These are the activations of a small network on made-up records, seen along a few directions, one row for each record.
Each row is followed by the record's values for the fields TAM, PONO, KITU, SENED, MAPI.
A field that a record lacks is written none.
Other fields move the rows too, some of them a lot.
In the rows, 500 means zero.
Strong random noise was added to every row along 7 fixed directions; ignore it. To show where, here is one row again and again, with new noise each time:
[536 496 458 501 537 567 432 452 530 601 372 379 456 515 418 566 521 354
 542 424 502 640 411 554 575 598 389]
[460 430 506 466 510 533 369 474 470 550 435 470 434 535 418 551 450 390
 461 476 454 567 522 572 553 557 495]
[655 562 468 533 444 624 504 494 578 634 481 451 292 555 482 653 518 465
 488 401 658 606 412 684 505 503 466]
[588 540 527 489 513 443 430 435 693 523 429 536 555 531 526 391 479 346
 468 596 341 566 551 346 641 523 296]
[368 581 402 546 514 440 530 355 461 524 381 424 542 347 429 472 576 550
 518 430 447 606 532 355 496 561 469]
[467 595 488 546 422 344 535 414 579 439 602 690 484 414 594 404 523 654
 391 594 412 463 724 339 455 442 506]
[423 463 459 516 538 479 456 459 523 484 506 453 606 483 456 526 546 442
 542 543 400 567 505 419 465 637 360]
[525 289 535 446 558 448 290 585 491 501 612 618 410 632 520 567 472 338
 483 578 393 498 607 707 523 627 440]
[559 625 531 535 413 521 490 412 620 473 492 541 592 471 531 418 487 504
 447 571 478 526 532 287 519 533 389]

[560 490 349 534 538 533 656 579 691 545 489 298 560 618 478 593 587 307
 634 550 455 646 245 517 466 602 204]
TAM is dide, PONO is kovem, KITU is fil, SENED is nef, MAPI is feb
[373 409 487 484 571 365 424 546 432 350 689 677 632 534 597 458 564 513
 515 640 378 399 631 454 385 621 380]
TAM is dide, PONO is kovem, KITU is zera, SENED is doza, MAPI is none
[497 410 672 456 426 677 406 547 525 520 468 435 472 661 396 581 321 397
 395 588 484 470 465 537 486 388 568]
TAM is dide, PONO is kovem, KITU is fil, SENED is nef, MAPI is none
[375 480 442 554 470 544 553 507 561 415 718 525 541 556 523 673 547 661
 503 576 475 449 537 456 315 483 424]
TAM is none, PONO is boz, KITU is zera, SENED is nef, MAPI is timu
[431 572 391 509 559 495 624 522 631 536 533 481 506 506 497 529 508 591
 487 479 360 509 452 452 520 358 431]
TAM is none, PONO is kovem, KITU is fil, SENED is nef, MAPI is feb
[410 434 527 520 440 521 514 574 545 462 715 565 394 602 480 665 395 645
 335 569 511 429 582 614 338 340 570]
TAM is none, PONO is kovem, KITU is fil, SENED is doza, MAPI is timu
[597 430 503 521 558 511 622 679 553 474 820 592 497 507 622 652 576 592
 630 513 550 395 448 685 306 561 479]
TAM is none, PONO is none, KITU is none, SENED is none, MAPI is feb
[469 433 400 533 550 427 433 527 298 403 603 630 549 444 591 454 663 616
 562 475 531 453 607 588 393 678 527]
TAM is none, PONO is kovem, KITU is fil, SENED is nef, MAPI is none
[591 541 579 491 311 591 466 596 528 375 641 644 595 580 577 457 395 505
 418 646 572 401 493 429 432 535 511]
TAM is vego, PONO is kovem, KITU is fil, SENED is nef, MAPI is feb
[549 417 528 439 524 342 314 571 292 390 484 699 562 438 607 226 439 387
 493 508 445 391 611 504 616 689 640]
TAM is none, PONO is none, KITU is none, SENED is none, MAPI is feb
[390 477 328 520 580 313 748 567 411 577 511 421 395 352 491 544 646 556
 634 387 559 542 425 735 422 486 672]
TAM is vuner, PONO is kovem, KITU is zera, SENED is nef, MAPI is feb
[476 523 503 456 423 600 459 496 263 611 309 386 288 442 383 565 488 527
 445 306 740 545 454 712 532 515 761]
TAM is none, PONO is none, KITU is none, SENED is none, MAPI is none
[574 494 344 516 478 407 615 468 469 650 359 375 262 431 458 547 615 404
 545 340 665 663 387 719 550 557 530]
TAM is none, PONO is none, KITU is none, SENED is none, MAPI is feb
[485 516 522 591 511 275 639 487 589 508 614 584 421 394 577 476 636 682
 541 561 449 514 666 528 370 461 533]
TAM is mireb, PONO is kovem, KITU is fil, SENED is nef, MAPI is timu
[332 417 368 436 548 344 539 522 546 512 518 552 470 487 479 501 509 524
 441 573 298 513 600 475 525 413 440]
TAM is none, PONO is none, KITU is none, SENED is none, MAPI is feb
[617 469 563 412 434 744 416 611 478 559 505 453 377 719 480 593 338 404
 415 457 615 434 370 702 577 461 556]
TAM is none, PONO is kovem, KITU is fil, SENED is nef, MAPI is none
[437 644 331 548 538 481 665 473 634 479 566 430 515 483 526 550 581 605
 503 504 474 519 497 407 441 410 337]
TAM is none, PONO is kovem, KITU is zera, SENED is doza, MAPI is timu
[552 725 454 536 381 558 653 365 549 550 257 375 609 416 454 358 488 452
 493 433 557 596 366 246 640 489 463]
TAM is vego, PONO is kovem, KITU is fil, SENED is nef, MAPI is none
[346 453 391 620 571 277 628 455 439 409 617 535 590 366 583 477 742 646
 645 536 461 542 589 424 314 684 410]
TAM is dide, PONO is kovem, KITU is fil, SENED is nef, MAPI is timu
[541 385 592 543 507 495 335 530 245 435 589 566 534 476 584 466 581 487
 608 454 605 451 540 586 449 742 595]
TAM is dide, PONO is kovem, KITU is fil, SENED is nef, MAPI is none
[535 416 533 354 409 800 378 684 564 522 496 378 431 794 373 650 257 252
 367 556 536 494 314 723 560 429 526]
TAM is none, PONO is kovem, KITU is zera, SENED is none, MAPI is feb
[391 492 423 561 455 418 523 445 383 536 496 554 245 462 498 561 540 641
 436 409 576 552 605 641 426 443 676]
TAM is dide, PONO is kovem, KITU is fil, SENED is nef, MAPI is timu
[460 415 594 441 489 558 496 665 448 447 693 552 555 513 527 583 401 559
 521 553 504 351 490 582 373 478 646]
TAM is none, PONO is none, KITU is none, SENED is none, MAPI is feb
[644 572 584 521 451 473 452 529 511 437 615 699 464 512 664 377 447 564
 453 533 571 398 611 470 525 472 499]
TAM is dide, PONO is kovem, KITU is fil, SENED is doza, MAPI is timu
[601 454 555 534 534 514 620 614 759 548 722 431 540 603 565 677 539 538
 565 661 483 529 433 554 326 451 349]
TAM is none, PONO is none, KITU is none, SENED is none, MAPI is timu
[496 383 467 460 756 348 414 548 624 527 468 439 702 518 516 422 550 307
 684 602 206 537 490 409 616 632 231]
TAM is none, PONO is none, KITU is none, SENED is none, MAPI is timu
[436 481 504 458 468 413 551 501 492 410 553 532 646 413 530 409 471 497
 485 572 388 442 546 351 504 543 510]
TAM is none, PONO is none, KITU is none, SENED is none, MAPI is feb
[667 682 334 624 552 482 775 476 762 599 441 376 469 456 512 577 700 543
 644 469 545 628 308 457 476 472 252]
TAM is vuner, PONO is boz, KITU is fil, SENED is nef, MAPI is feb
[622 630 484 572 448 438 535 446 586 458 498 600 587 452 635 378 595 491
 557 557 562 536 498 386 526 591 388]
TAM is vego, PONO is kovem, KITU is zera, SENED is nef, MAPI is timu
[531 547 604 525 419 563 570 469 628 579 434 355 505 516 426 567 478 496
 452 553 547 552 464 419 463 447 449]
TAM is none, PONO is none, KITU is none, SENED is none, MAPI is none
[270 540 329 513 666 468 491 334 389 511 354 356 625 367 365 488 581 618
 544 350 349 544 530 324 549 475 458]
TAM is none, PONO is boz, KITU is fil, SENED is none, MAPI is none
[620 579 634 535 398 632 477 467 431 516 441 473 502 509 534 454 482 479
 509 442 692 498 413 467 542 582 565]
TAM is dide, PONO is kovem, KITU is fil, SENED is nef, MAPI is none
[589 653 493 594 423 453 579 493 346 447 612 666 480 323 665 424 574 751
 540 379 737 429 586 512 422 543 647]
TAM is vego, PONO is kovem, KITU is fil, SENED is doza, MAPI is timu
[534 554 425 513 511 443 450 459 372 549 382 611 311 403 553 423 594 564
 498 308 626 517 540 622 617 502 651]
TAM is none, PONO is boz, KITU is zera, SENED is nef, MAPI is feb
[572 453 544 447 525 370 347 387 634 523 392 609 513 551 522 343 461 296
 425 599 293 542 675 369 704 501 359]
TAM is none, PONO is none, KITU is none, SENED is none, MAPI is none
[548 493 511 502 450 496 406 480 579 507 487 574 409 578 502 505 490 423
 414 544 549 522 548 488 543 519 443]
TAM is none, PONO is none, KITU is none, SENED is none, MAPI is timu

Which values does each new row have?
[459 410 572 430 449 629 410 556 349 477 504 441 557 578 445 510 399 371
 514 515 557 441 404 578 497 565 614]
TAM is dide, PONO is kovem, KITU is zera, SENED is nef, MAPI is none
[512 463 443 458 483 430 452 577 627 416 644 627 589 593 572 476 491 478
 438 720 334 473 555 403 476 511 311]
TAM is none, PONO is none, KITU is none, SENED is none, MAPI is feb
[605 393 420 458 551 362 426 534 644 509 479 602 417 627 560 442 539 287
 464 590 373 557 498 597 652 529 333]
TAM is none, PONO is boz, KITU is zera, SENED is nef, MAPI is feb
[247 355 601 477 564 425 392 491 356 453 465 499 610 416 413 435 406 566
 490 524 346 410 624 451 484 505 649]
TAM is none, PONO is kovem, KITU is fil, SENED is nef, MAPI is timu
[673 701 523 576 399 639 445 410 478 437 481 603 587 471 620 377 545 602
 448 425 629 443 459 316 587 572 434]
TAM is none, PONO is kovem, KITU is fil, SENED is nef, MAPI is none
[495 275 651 440 577 527 206 590 381 380 593 557 678 608 479 465 413 317
 556 605 427 419 526 518 551 729 471]
TAM is vuner, PONO is boz, KITU is fil, SENED is none, MAPI is timu
[624 352 510 560 625 288 515 594 562 559 634 549 444 505 610 564 694 446
 638 562 450 538 569 695 421 664 342]
TAM is none, PONO is none, KITU is none, SENED is none, MAPI is none
[689 609 574 491 457 602 485 515 683 515 510 595 485 595 568 432 383 430
 405 556 547 465 462 439 592 430 453]
TAM is none, PONO is none, KITU is none, SENED is none, MAPI is timu
[525 494 641 541 483 465 495 490 519 465 536 551 545 452 518 463 488 577
 521 564 527 440 557 451 469 503 585]
TAM is vuner, PONO is boz, KITU is fil, SENED is nef, MAPI is timu
[488 538 519 469 361 505 413 507 277 391 531 635 483 413 563 348 451 556
 454 444 604 363 571 518 527 583 717]
TAM is none, PONO is kovem, KITU is zera, SENED is nef, MAPI is feb
[282 402 471 365 575 410 497 527 458 562 275 362 527 470 344 424 355 264
 486 499 251 542 494 510 709 420 582]
TAM is vego, PONO is kovem, KITU is zera, SENED is nef, MAPI is feb
[369 544 535 478 496 653 517 483 435 523 295 315 583 435 352 496 376 488
 469 416 476 504 357 406 565 391 608]
TAM is none, PONO is kovem, KITU is fil, SENED is nef, MAPI is feb
[610 512 633 383 422 692 337 511 471 490 432 616 467 559 521 428 286 406
 361 479 548 424 466 482 669 434 588]
TAM is none, PONO is none, KITU is none, SENED is none, MAPI is feb
[473 448 552 412 609 263 494 477 531 517 374 566 455 392 518 318 413 432
 491 495 254 447 680 429 670 350 635]
TAM is none, PONO is none, KITU is none, SENED is none, MAPI is feb
[671 514 621 505 472 575 539 589 601 612 537 463 439 564 533 582 461 476
 508 504 589 492 405 615 488 476 477]
TAM is none, PONO is none, KITU is none, SENED is none, MAPI is none
[601 437 633 490 528 643 351 474 464 509 396 414 606 570 465 497 482 370
 602 504 539 512 375 461 538 634 400]
TAM is dide, PONO is boz, KITU is fil, SENED is nef, MAPI is none
[297 455 517 448 543 522 436 479 283 457 463 534 520 362 433 500 443 601
 494 380 471 419 563 466 485 503 706]
TAM is none, PONO is none, KITU is none, SENED is none, MAPI is feb
[550 470 518 483 445 613 404 523 446 545 546 588 257 614 541 612 492 563
 401 432 636 455 557 688 502 395 613]
TAM is none, PONO is boz, KITU is zera, SENED is nef, MAPI is none
